Each row below holds a small network's activations on one input, seen along a few directions.
In each table, some parts of the input vary, and every possible input appears once, in random order.
A made-up example of a description, with smaller parts first: one of 8 places around a ring, together with either a single point or one of 9 places around a ring or (one of 3 separate values, together with one of 6 places along a line).
Shared parts are said once, and a part with two or three values counts as separate values.
(in the rows, 128 means zero)

Other details of the inputs vary at random and push rows far along two fixed directions, the same in every table; ignore that.

A family of inputs:
x1: [112 146  94 141 139  80 134 113  88 135  96 141  57 148  99 105]
x2: [177  90 203 126 107 235 115 130 185  99 205 134 230  69 170 162]
x3: [127 149 100 150 144  72 113 131 122 159  60 105  75 167 106 110]
x4: [130  18 174  91 103  89  57 144 211  37 155 120 127 136 103 102]
x5: [109 161  84 161 127 104 126  99 116 144  76  90  98 174  79 101]
x6: [156 211 127 190 145 204 197 111  92 217 133 150 164  64 173 161]
x7: [163 100 197  71  90 192 138 135 180 125 180 170 201  63 197 211]
x8: [125  46 152  54  83  58  51 160 192  51 164 123 160 136 113  86]
x9: [ 95  40 136  48  59 112  73 121 196  50 132 109 137 156  94 144]
x10: [177 208 135 151 186 203 179 129  75 215 134 171 141  87 188 167]
x11: [113 134  90 155 177  59 146 150 102 130  78 122  91 159 102 114]
x12: [133 119 204 114 102 221 115 142 183 104 228 120 230  72 190 171]
x13: [213 180 159 198 176 209 173 135  74 204 156 130 131  80 195 138]
x14: [127 149  88 142 127  83 124 124  68 134 128  96  97 149 102  46]
x15: [ 91 158  77 152 158 108 133  96 105 130 100 134  93 154  72  86]
x16: [112 133  97 162 136  62 121 126 114 163  76 130  68 150 112 107]
x17: [160 206 119 190 181 206 206 138  77 194 130 136 193  93 166 174]
x18: [100 135  90 153 118  94 138 101  90 150  90 115  72 158  98 103]
x19: [173  99 187  80  97 195 104 166 201 143 154 152 213  75 198 216]
x20: [115 134  94 150 126  75 133 107  96 154  89 124  60 161 112 111]
x21: [161 108 195  67 133 197 110 158 192 127 170 189 218  70 187 200]
x22: [130 149  97 138 135  85 125 112 104 149  73  99  66 179 106 114]
x23: [168 209 160 186 172 195 173 147  72 209 179 116 130  84 215 147]
x24: [ 97 149  86 131 157 108 137 102  87 132  98 133  74 156  84  91]
x25: [160 206 126 196 139 208 182 114  90 228 128 144 171  84 176 167]
x26: [142 147  92 138 135  64 120 131  74 139 129 105  84 153 115  54]
x27: [143 118 184  92  91 221 125 130 180 112 185 174 236  65 160 198]
x28: [149 109 193  72  90 220 129 137 162 114 182 173 217  67 172 203]
x29: [ 98 147  85 142 152 103 157 123  85 117  92 123  83 169  91  95]
x30: [108 139  98 156 141  57 136 123 117 152  80 136  62 129 109 101]
x31: [ 93 157  76 162 153 104 153 116 103 115  94 124 103 167  80  90]
x32: [124 139  82 141 129  87 126 117 102 151  82 106  57 164 110 115]
x33: [ 89  50 127  68  60 113  69 114 214  49 135 109 156 154  82 139]
x34: [ 87  35 140  51  97  99 105 135 177  19 141 119 162 163  86 147]
x35: [113 145  88 138 160  85 152 129  91 120  92 132  71 172 106 103]
x36: [110 145  91 150 169  71 140 148 109 130  78 138  80 160 106  99]
x37: [115 151  93 141 127 104 131 106  98 146  74  90  78 176  91 106]
x38: [162 202 136 170 144 203 201 118  75 219 131 149 145  66 185 166]
x39: [ 85  47 175  79  99  74  56 156 209  41 178 106 127 139 123 111]
x40: [102  34 144  47 105  80 100 141 183  23 141 128 150 166 100 155]
x41: [175 207 142 176 169 181 169 152  87 224 118 176 146  63 189 170]
x42: [ 73  49 168  70  81 106  72 130 184  27 191  91 131 147 110 107]
x43: [121 158  79 163 128  84 119 117  85 132 129  96 117 146  92  41]
x44: [118  20 167  82  85 120  73 118 186  22 168 105 131 144  90  98]
Description of these inputs: one of 4 places along a line, together with either one of 3 separate values or one of 8 places along a line.
Changing only the place on the line of 4 turns x35 into x31. The same change can be made to x22. Which row results? -> x5
Change only the place on the line of 8 in x34. List by row number the other rows that result. -> x9, x18, x24, x28, x29, x37, x38
Change only the place on the line of 4 in x30. List by row number the other rows that result. -> x6, x7, x38

A family of inputs:
x45: [123  77 182  93  75 185  92 116 194  74 198 122 197  98 137 145]
x46: [162 194 120 194 136 171 154 110  70 205 142 110 117  96 156 100]
x47: [ 72 133  67 147 121  71 128  86 120 124  58 120  53 176  55 103]
x48: [172  96 189 114 131 148 103 167 157 116 183 130 162  91 183 136]
x49: [133 166 122 136 156 166 181 129 104 160 114 166 153 107 147 176]
x50: [102 124  83 133 139  32 114 121 116 134  61 123  35 178  89 100]
x51: [147 193 119 194 166 188 177 116  61 176 146 106 124 114 148 112]
x52: [162  97 173  87 130 140 118 164 171 133 127 165 159 102 176 192]
x53: [164 106 185 111 114 154 102 150 158 122 188 124 165  95 180 137]
x54: [ 88 130  84 149 170  50 127 130  83  86 125 118  65 166  74  37]
x55: [160 202  90 169 161 157 173 137  86 208  75 126 154 132 144 156]
x56: [138 195 103 167 164 180 192 113  75 192  90 140 120 124 141 168]
x57: [ 70   9 132  22  35  59  49 101 229  18 114 132 120 172  58 135]
x58: [142 110 162  87  92 161 116 136 171 143 129 150 163 101 165 194]
x59: [160 161 149 164 127 166 132 133 105 179 159 109 133  92 173 120]
x60: [ 79 131  68 122 169  41 141 127  97 103  69 152  61 176  66  95]
x61: [123  74 181  80 103 169 113 139 176  53 208 140 205 101 142 143]
x62: [106 105  94 134 117  67  92 127 131  78 120  72 117 182  70  53]
Describe the family of inputs behind these rows. -> one of 2 separate values, together with either a single point or one of 8 places along a line
Changing only the choice among 2 separate values turns x46 into x57. The same change can be made to x45. Which row results? -> x47
Change only the choice among 2 separate values in x62. List by row number the other rows that result. -> x55

A family of inputs:
x63: [ 88 173  90 148 147  93 158 114  76 130 127 124  87 149  92  74]
x64: [ 79 136  76 155 114  88 130 100  97 124 112  91  69 156  84  89]
x65: [131 158  90 154 152  99 140 115  68 139 116 119  81 138 102  60]
x66: [124  81 163  49 124 172 131 151 171  73 154 180 199 129 156 199]
x67: [138  92 184  86 109 142 115 135 168 127 156 173 124  80 178 181]
x68: [124  54 140  50 108  98 100 154 177  66 126 150 168 150 114 174]
x69: [ 94 141  90 143 109  88 106 115 120 145 101  88  97 162 104  93]
x70: [147  81 149  66  86 113  70 147 176  77 154 128 164 131 125 107]
x71: [142  96 162  80  94 145  93 133 203 102 146 158 221 100 143 174]
x72: [151 111 168 110 116 129 124 143 150 159 136 168 109  83 175 170]
x73: [ 87 123  78 141 137  77 133  99 130 109 100 141  95 153  73  95]
x74: [100 131  87 168 120  92 127 102 122 137  65 116  80 151  70 100]
x75: [120 176  83 151 135  71 129 131  88 153 102 109  98 148 111  77]
x76: [125 137  89 152 124  92  99 108 104 154  99  82  69 171 100  67]
x77: [114  70 163  57 103 129  91 124 160  50 177 141 157 129 104 106]
x78: [178 166 190 160 149 228 165 125 114 158 192 128 185  81 201 174]
x79: [122  76 120 115  88 101  91 110 136 101 126  97  98 157  95  91]
x80: [119 187  95 178 169 145 177 106  88 173 112 164 117 124 112 122]
x81: [121 132 118 136 135  62 107 132 127 169  91 139  40 131 131 113]
x82: [182 161 164 126 140 211 178 151 122 189 114 139 189  93 187 216]
x83: [182 229 116 208 178 190 202 125  64 248 107 161 165  72 177 164]
x84: [151 178 155 155 132 245 166 118 133 172 146 166 188  72 166 193]
x85: [139 158 101 183 146  85 124 124 106 157 109  80  74 174 122  79]
x86: [179 159 149 112 164 216 185 161 114 173 144 180 209  83 205 218]
x87: [127  53 166 100 117 106  84 173 185  50 171 120 163 123 125 114]
x88: [102 159  89 144 157 114 164 114  88 128  69 120  67 174  96 127]
x89: [101 139  90 155 121  93 107 105 141 141  67 110  98 156  85 102]
x90: [120  82 167  87  66 167 105 134 172 106 164 124 192 105 151 169]
x91: [166  79 173  69  88 159  99 148 164  89 175 148 196  98 154 138]
x92: [163 217 148 188 179 177 184 125  58 238 121 177  81  69 206 166]
x93: [104 122 104 173 183  75 126 147 103 100 126 100  79 144  99  56]
x94: [105 134  93 156 132 104 118  90  84 119 123  94  56 161  80  75]
x95: [ 95 119 126 159 185  90 124 139 105  93 138 110  90 147  96  66]
x96: [ 93  74 150  53  80 110 103 130 176  48 176 132 174 125 115 123]
x97: [138 143 104 190 142  87 143 118  91 146 109  87  70 164 117  81]
x98: [136  89 173  67  77 147 112 149 171  87 178 145 211  96 154 156]
x99: [124  53 169  94  92 119  97 118 189  43 179 101 149 138 125 131]
x100: [175 224 115 182 183 210 217 136  60 230  89 138 135  99 184 185]
x101: [207 223 158 154 170 236 190 156  98 251 108 135 197  83 216 222]
x102: [ 97 154  76 176 136 114 145  97 111 142  74 122  74 145  78 101]
x103: [121  57 150  77  77 138  84 107 170  66 168 105 139 131 109 125]
x104: [ 73 138  93 146 117 106 126 100 101 114 128 102  82 155  84 101]
x105: [120  95 130 129 138  73  77 169 163  79 140 102 121 148 112  84]
x106: [131  73 138  51 112  93  85 155 183  79 120 140 175 153 119 173]
Describe the family of inputs behind these rows. -> one of 4 places along a line, together with either a single point or (one of 2 separate values, together with one of 5 places along a line)
Changing only the place on the line of 4 turns x71 into x73. The same change can be made to x105. Which row results? -> x93
Changing only the place on the line of 4 turns x66 into x106. The same change can be made to x78. Which row results? -> x85
Change only the choice among 2 separate values in x69. List by row number the other rows that result. -> x75
Which other rows agree with x98 in the place on the line of 4? List them by row number. -> x68, x72, x74, x79, x82, x83, x87, x90, x91, x97
Change only the choice among 2 separate values in x99. List by row number the other rows that result. -> x93
A walk changes only the place on the line of 4. It starts at x70 and steps to x91. List the rest of the walk in order. -> x65, x77
